A small network was trained on invented records. Each row is its activation on one of them, seen along a few directions.
Records have a field called Tapak. Each example row is followed by its value.
Records without Tapak are marked missing.
Other fields move the rows too, some of them a lot.
(in the rows, 500 means zero)
Strong random noise was added to every row along 4 fixed directions; ignore it. To show where, here is one row again and again, with new noise each time:
[554 553 631 482 480 427 473 412 369 532 522 583 634 553 395 539 544]
[537 567 487 496 582 470 685 453 559 473 539 492 489 468 497 583 495]
[494 494 525 573 440 481 301 462 506 652 588 528 502 480 469 514 522]
[527 573 511 549 540 462 572 443 532 534 549 517 550 476 488 583 518]
[453 478 430 587 482 489 367 495 682 686 669 479 371 395 569 586 467]
[469 373 577 294 465 399 426 485 595 638 747 544 245 443 505 616 383]

[501 662 571 515 585 349 676 449 422 415 344 653 880 584 498 740 534] | g3
[507 405 419 492 547 581 368 570 531 454 439 562 541 438 493 572 631] | g1
[572 463 320 635 576 728 379 589 395 307 176 474 633 504 413 321 737] | g1
[551 462 492 445 529 500 429 536 365 390 244 621 666 590 409 513 574] | g3
[408 427 394 488 525 489 443 641 626 586 419 502 429 431 558 468 334] | g8
[514 445 463 419 503 486 469 586 548 496 466 433 410 478 572 446 439] | g6
[472 352 217 556 525 639 250 566 722 527 523 502 345 359 569 642 650] | g5
[562 567 631 517 482 447 478 427 342 518 477 559 666 568 406 479 550] | missing
[434 397 621 544 372 493 196 459 504 654 666 541 411 491 486 551 468] | missing
[508 482 480 338 592 458 644 574 551 439 517 519 449 435 517 592 421] | g7
[514 400 456 404 582 546 503 621 444 380 220 550 495 528 446 430 473] | g4
[550 276 674 268 437 513 201 602 188 425 201 610 519 655 303 270 482] | g4
[539 534 554 488 538 405 463 589 449 501 316 539 636 554 513 460 401] | g2
[551 514 458 385 572 461 641 541 565 419 478 482 469 464 552 582 476] | g6
[487 477 367 428 577 492 619 643 595 439 333 450 381 488 554 416 340] | g2
[551 548 588 320 632 407 783 562 359 322 240 597 668 580 401 486 388] | g8
[620 430 575 139 589 470 768 455 301 176 391 648 591 588 362 655 647] | g5
[521 462 424 466 553 544 431 597 545 476 442 477 446 434 486 475 489] | g7

Here are new rows. What is Tapak for each?
[539 588 320 676 675 572 778 572 639 324 280 476 675 469 618 590 510] | g3
[531 371 409 376 462 589 356 507 375 385 394 588 523 530 389 522 684] | g5
[485 733 507 804 587 406 688 439 661 627 561 490 827 427 669 708 516] | missing
[546 419 561 425 452 547 403 533 371 491 437 441 396 566 422 262 474] | missing
[497 505 502 425 520 462 479 448 465 440 515 604 638 507 494 721 638] | g5
[460 269 528 209 398 447 253 498 471 551 664 683 404 482 450 722 573] | g5
[518 473 294 544 605 607 571 582 642 344 314 416 362 477 575 443 507] | g3
[499 424 392 223 575 482 713 543 749 392 685 414  90 399 598 611 369] | g6
[474 236 584 166 449 531 317 530 478 405 666 570 218 448 398 582 496] | g1
